A small network was shown many inputs. Here are its activations along a few directions, one row for each input.
Each table varies a few parts of the input and shows all the possible inputs, shuffled.
Descriptions start from the smaller parts, as in this example, which fits no table here: one of 8 places around a ring, together with either a single point or one of 9 places around a ring or (one of 3 separate values, together with one of 6 places along a line).
Shared parts are said once, and a part with two or three values counts as separate values.
(in the rows, 128 means zero)

Rows:
R1: [192 179 140 141 130 122 124 112 122 100 135 152 139  98]
R2: [ 72 115  89 103 148 129 102 114  89 135 125 113 100 159]
R3: [ 83 121  94 112 168  98 118  98 109 151 130 101  94 149]
R4: [111  95 160 147 136 187 118 141 147 127 112 150 173 135]
R5: [ 90 119  69 112 144  85 123 110 137 125 129 105  80 147]
R6: [113 103 181 142 128 167 129 134 179 105 101 154 141 106]
R7: [201 151 129 135  99  83 138 118 123 124 163 122 133 139]
R8: [ 92 137  85 112 165 130 101 101 134 105 102 124  81 102]
R9: [189 155 150 134 130  99 145 112  97 132 163 121 150 142]
R10: [ 92  89 174 154  94 123 138 153 172 129 147 121 126 147]
R11: [ 98 126  83 111 161 154  83 105 103 138 112 120 105 125]
R12: [ 98 140  60 106 135 107 109 116 156 102 111 101  75 125]
R13: [103 102 157 139 102 151 130 150 198 106 142 127 129 107]
R14: [140 137  82 118  93 144 245 229  74 208  57 132 109  62]
R15: [ 95  81 185 129 123 149 121 145 131 143 120 149 183 153]
R16: [212 162 119 129  99 104 121 124 141 105 150 123 125 110]
R17: [190 169 138 135 127 154 113 125  97 127 151 148 154 130]
R18: [ 89  88 193 145 132 129 144 132 142 134 127 118 162 140]
R19: [170 161 143 128 117 117 129 115  83 136 153 151 174 155]
Question: What is each input in this table made of?
Answer: either a single point or (one of 3 separate values, together with one of 6 places around a ring)
Question: Change only the choice among 3 separate values in R12. List by row number the other rows that result.
Answer: R13, R16

Rows:
R20: [158 137 147 129 111 130 152 139 104 139 127 140 156 132]
R21: [166 146 152 136 135 139 128 123 108 121 140 144 154 125]
R22: [115 135 104 126 142  97 100 100 148 115 138 118 102 136]
R23: [107 120  97 117 131 116 143 136 118 147 120 113  96 119]
R24: [116 129  90 109 144 120 137 128  97 133 113 117 110 137]
R25: [124 143  93 122 165 129 114 108 102 120 116 119 111 136]
R26: [ 36  58 182 139 140 170 112 139 175 125 113 134 148 146]
R27: [153 127 150 141 107 125 158 151 125 147 125 128 145 121]
R28: [161 136 151 136 110 130 106 122 129 115 152 135 154 138]
R29: [116 137  98 113 133 122  98 101 129 116 135 111 109 143]
R30: [156 138 161 140 118 111 121 114 154 109 163 140 143 127]
R31: [105 127  95 116 125 134 139 145 133 139 108 126  94 101]
R32: [151 131 144 139 103 143 155 157 140 139 113 141 142 103]
Question: What is each input in this table made of?
Answer: either a single point or (one of 2 separate values, together with one of 6 places along a line)
Question: Change only the choice among 2 separate values in R23. List by row number the other rows that result.
Answer: R27
Question: Change only the place on the line of 6 in R31. List by row number the other rows that result.
Answer: R22, R23, R24, R25, R29

Rows:
R33: [ 81 101 133 120 134 143 128 134 128 135 116 128 135 144]
R34: [185 189  55 108 138  88 129 102  82 131 134 110  90 118]
R35: [ 87 103 136 129 125 123 122 131 161 121 123 124 119 138]
R36: [ 88 105 136 129 136 135 109 120 158 118 125 131 127 138]
R37: [168 143 159 147 122 122 126 123 133 119 145 138 149 126]
R38: [165 143 155 134 125 142 128 122 110 120 140 141 159 133]
R39: [162 135 152 134 113 130 146 133 107 138 133 139 158 133]
R40: [ 85 106 137 121 144 154 110 115 134 122 119 130 134 142]
R41: [ 88 103 126 126 138 144 136 145 136 137 107 128 120 120]
R42: [ 95 147  38  95 162  95 104  98 103 131 115  99  56 126]
R43: [168 139 143 142 105 129 139 145 134 128 139 133 141 115]
R44: [166 138 142 136 115 134 155 147 114 140 129 139 145 111]
R45: [ 89 103 125 131 126 141 122 144 157 127 121 122 118 124]
R46: [166 138 155 141 108 111 138 133 136 124 146 131 142 126]
Question: Changing only one part turns R36 into R37. The same change can be made to R41. Which row results?
Answer: R44
Question: What is each input in this table made of?
Answer: one of 2 separate values, together with either a single point or one of 6 places around a ring
